Each row below holds a small network's activations on one input, seen along a few directions.
Each table varies a few parts of the input and shows all the possible inputs, shuffled.
A made-up example of a description, with smaller parts first: one of 5 places around a ring, together with either a single point or one of 11 places along a line or (one of 3 separate values, together with one of 4 places along a line).
Shared parts are said once, and a part with two or three values counts as separate values.

Rows:
R1: [ 0.25 -2.95  1.34 -2.64  1.16  4.10  1.93 -2.14 -1.68 -2.87  0.83]
R2: [-5.23 -4.13 -0.66  1.62  1.45  3.53 -0.95 -2.56 -3.50 -2.01  0.50]
R3: [-0.20 -5.24  6.35 -0.84 -0.57 -1.04  0.90 -2.85 -1.87 -1.29  0.67]
R4: [ 0.07 -1.21 -3.46  0.93  2.54  5.02 -0.76  0.30 -1.99  0.69 -0.62]
R5: [-1.86  6.08 -1.19  4.60 -2.86  3.79 -4.78  2.86  0.71 -2.99 -1.71]
R6: [-0.72  4.72  1.29  0.39 -4.26 -3.18  5.80 -4.15  0.86  2.98 -4.55]
R7: [ 5.12 -2.32  3.62 -1.51  0.57  0.42  1.13  0.01 -0.37  1.38 -0.41]
R8: [ 3.13 -1.54  1.19 -1.50  2.50  5.09  0.52  0.41 -0.96 -1.30 -0.36]
R9: [ 2.22 -2.55  2.66 -1.14  0.84 -3.02  0.01  1.20  5.23 -2.31  3.66]
R10: [-1.96 -4.87  3.26  0.40 -0.51 -4.84 -0.61 -3.74 -2.62  1.51 -0.89]
R11: [ 0.45 -2.19 -0.43  0.11  0.85 -6.80 -1.49  0.28  4.45  0.59  2.14]
R12: [ 0.28  0.51 -5.17  0.81  1.70 -2.07 -0.77  2.25 -1.98  3.29  0.15]
R13: [ 0.53  1.05 -4.73  0.38  2.89  3.55 -0.68  2.13 -1.68 -0.11  1.92]
R14: [ 1.08  4.33  4.41 -0.81 -4.31  0.60  7.29 -3.32  1.66  0.20 -2.99]
R15: [-4.23  4.90 -3.05  1.98 -3.54 -0.39  5.32 -2.85 -0.28  2.91 -4.96]
R16: [-2.81 -2.61 -3.28 -0.21  1.21  4.03  0.67 -2.24 -2.69 -0.88  0.58]
R17: [-4.00  5.39 -2.54  1.38 -2.12  5.02  5.44 -2.96 -0.11 -0.57 -3.47]
R18: [ 1.39  5.40  2.80  3.50 -4.70 -4.61 -4.37  1.70  1.53  0.53 -3.02]
R19: [ 5.59 -0.07  2.36 -2.04  0.94 -1.07  1.21  1.83 -0.05  0.57  2.14]
R20: [ 3.60  0.71 -0.07 -2.05  2.87  3.62  0.60  2.24 -0.64 -2.11  2.18]
R21: [ 0.23 -1.77  0.21 -1.17  2.77  1.64 -0.60  1.60  4.61 -5.05  3.69]
R22: [ 1.19  5.81  3.45  2.16 -2.82  3.83 -3.53  2.94  1.73 -5.04 -1.50]
R23: [ 1.40  0.90  0.75 -3.28  2.44  3.16 -1.28  3.05  1.47 -2.04  3.88]
R24: [-2.83 -1.45 -4.43  1.25  2.77  1.58 -1.88  1.49  3.58 -3.01  3.44]
R25: [ 3.11  4.91  5.59  1.57 -4.87 -1.06 -2.85  2.76  2.35 -2.61 -1.98]
R26: [-3.08 -2.02 -4.84  1.69  1.56 -4.00 -1.98  1.61  3.31  0.46  1.69]
R27: [-2.19  5.39 -1.91  4.40 -4.21 -2.01 -4.80  3.21  0.44  0.15 -3.89]
R28: [-2.18 -4.45  3.95 -0.82  1.40  3.60  0.32 -2.46 -2.49 -3.99  0.75]
R29: [-5.49 -4.69 -1.10  2.01  0.25 -2.05 -1.07 -2.42 -3.75  1.37 -1.30]
R30: [ 2.24 -3.72  3.74 -2.66 -0.79 -0.55  2.53 -2.53 -1.07 -0.19  0.76]
R31: [ 1.63  0.50  0.09 -2.00  0.55 -5.29 -2.15  1.71  1.27  3.51  2.33]
R32: [-1.91  0.67 -4.32 -0.43  1.26 -2.49 -2.65  3.04  0.16  3.40  1.87]
R33: [ 3.39  0.13  3.18 -3.25  0.53 -1.51 -0.66  2.64  2.06  0.65  3.86]
R34: [ 3.34 -1.95  0.51 -0.26  0.61 -3.40 -0.37 -0.89 -1.15  4.19 -1.97]
R35: [-1.66  1.21 -3.90 -0.86  2.45  3.10 -2.56  2.93  0.45 -0.02  3.62]
R36: [-0.19 -1.75 -3.89  1.34  1.36 -0.59 -0.86  0.43 -2.28  4.08 -2.40]
R37: [ 3.82  0.31 -0.76 -0.79  0.97 -4.88 -0.28  0.92 -0.85  3.40  0.59]
R38: [ 0.47 -3.34  0.64 -1.42 -0.74 -4.35  1.02 -3.43 -1.84  2.61 -0.80]
R39: [-0.93  5.06  2.08 -1.03 -2.13  5.08  6.71 -2.88  0.95 -2.60 -3.23]
R40: [-3.06 -3.16 -3.72  0.19  0.01 -1.56  0.55 -2.11 -2.97  2.49 -1.21]
Changing only one part turns R36 into R8. The same change can be made to R26. Which row results?
Answer: R21
Changing only one part turns R35 into R33. The same change can be made to R5. Which row results?
Answer: R25
Describe the family of inputs behind these rows.
Answer: one of 5 places around a ring, together with either one of 2 separate values or one of 6 places along a line
Which other rows agree with R38 in the place on the ring of 5? List them by row number.
Answer: R6, R10, R11, R18, R31, R34, R37
Change only the choice among 2 separate values in R27. List by row number the other rows that result.
Answer: R15

Rows:
R41: [ 2.01  7.67  2.61  1.46 -3.79  1.40 -1.28  4.75  3.56 -3.68 -1.67]
R42: [ 3.66  6.81  4.64  1.50 -4.97 -3.04 -0.92  1.10  4.00  0.22 -2.00]
R43: [-2.73 -0.66 -1.90  1.68 -0.68  2.74  2.27 -2.45 -3.27  2.03 -3.51]
R44: [-2.49  1.57 -3.95  1.82  0.86  5.01 -1.73  0.46 -1.67 -0.42 -1.85]
R45: [-0.60 -0.61 -0.52  1.05 -1.03 -3.55  0.87 -2.07 -2.60  4.09 -4.08]
R46: [-1.12  1.30 -2.42 -2.35  2.48  5.18  1.01  0.64  0.01 -0.77  2.14]
R47: [ 2.32  1.51 -2.93 -0.04 -0.50 -4.67 -1.05  1.54  0.86  3.32  0.73]
R48: [ 0.89  2.90 -4.68  1.00  1.47 -0.01 -1.70  3.90  0.81 -0.05  1.84]
R49: [-2.45 -1.04 -0.27  2.12 -2.02 -6.14 -4.32  0.37  1.35  1.38  0.07]
R50: [ 2.08 -5.41  5.23 -2.48  0.70 -3.06  0.65 -2.49 -2.54  0.10  0.94]
R51: [-1.13  2.24 -5.10  0.07  1.40  4.46  0.72  0.22 -1.02 -1.15  0.43]
R52: [ 2.37 -1.97 -1.12 -0.20  3.60  0.59 -2.26  3.60  3.05 -2.16  3.40]
R53: [ 0.11 -4.87  0.52 -1.27  2.00  2.78  4.16 -2.99 -0.38 -0.80  0.33]
R54: [ 2.21 -2.57  2.20 -0.78  2.66  1.03 -4.39  3.71  0.22 -3.33  4.57]
R55: [ 2.10  5.37  5.89  0.85 -4.96 -2.47  3.47 -2.77  1.19  0.27 -4.51]
R56: [-1.36  0.01 -3.04 -0.06 -0.13  2.19  4.73 -2.69 -2.62  1.31 -1.23]
R57: [-4.01 -2.50  1.00  1.47 -2.01 -5.57  0.06 -3.47 -1.47  1.44 -2.46]
R58: [ 0.96  0.85 -1.79  1.70 -1.04 -4.12 -3.50  1.78  0.22  4.04 -1.55]
R59: [ 0.19 -3.23  1.78 -1.72  2.58  5.49 -1.97  0.03 -1.61 -4.43  3.16]
R60: [-0.47  2.24 -3.54  2.75  0.93  0.54 -4.15  4.14  0.16  0.67 -0.44]
R61: [ 0.35 -2.63 -1.53 -1.14  3.52  5.05  0.16 -0.08  1.22 -3.26  1.99]
R62: [-3.88  0.35 -2.03  3.16 -0.05 -1.48 -4.98  2.72  1.29 -1.99  1.18]
R63: [ 0.00  7.02  2.19  0.54 -3.86  5.87  1.14  1.05  1.73 -4.77 -3.07]
R64: [ 0.76  0.06 -1.66 -0.69 -0.48 -4.10  3.33 -2.31 -1.95  3.37 -1.79]
R65: [ 0.77 -0.88  1.02 -3.11  0.59 -3.37  3.62 -1.89 -0.92  3.75 -0.07]
R66: [-5.89 -0.31 -2.44  2.23 -0.12  2.99 -2.55 -0.95 -0.55 -3.08 -0.24]
R67: [ 2.33  0.57 -0.25 -2.45  0.57 -3.94 -0.76  1.96  1.89  3.70  2.45]
R68: [ 2.24 -4.81  1.91 -1.89  1.65 -3.50  2.77 -2.61  0.29  1.27 -0.23]
R69: [ 3.80 -3.36  0.64 -1.23  1.63 -4.06 -1.61  1.24  3.10  1.22  2.30]
R70: [ 0.90  1.96 -2.01 -1.42  2.54  0.72 -1.42  4.32  1.84  0.33  3.55]
R71: [-6.13 -2.55 -0.39  2.10 -1.66  0.72  1.45 -3.85 -2.15 -0.62 -1.90]
R72: [-0.03  5.33  4.51  1.49 -4.61  3.82  4.86 -3.15  0.51 -1.79 -3.94]
R73: [ 3.65 -3.96  3.96 -1.82  0.69 -3.63 -3.74  1.36  0.27  0.05  3.47]
R74: [-1.36 -0.93 -0.37 -2.48  0.94  2.91  5.01 -2.27 -1.59  1.69  0.49]
R75: [-0.06 -5.46  3.84 -1.86  1.05  3.22  2.04 -2.87 -3.21 -1.97  1.50]
Describe the family of inputs behind these rows.
Answer: one of 5 places around a ring, together with either a single point or one of 6 places along a line
Changing only the place on the ring of 5 turns R68 into R61. The same change can be made to R55. Which row results?
Answer: R63
Start at R49 and move only the place on the line of 6, one step at a time. The first step leads to R58. Which rows follow, in order?
Answer: R47, R67, R69, R73
Which other rows agree with R70 in the place on the ring of 5? List them by row number.
Answer: R41, R48, R52, R54, R60, R62
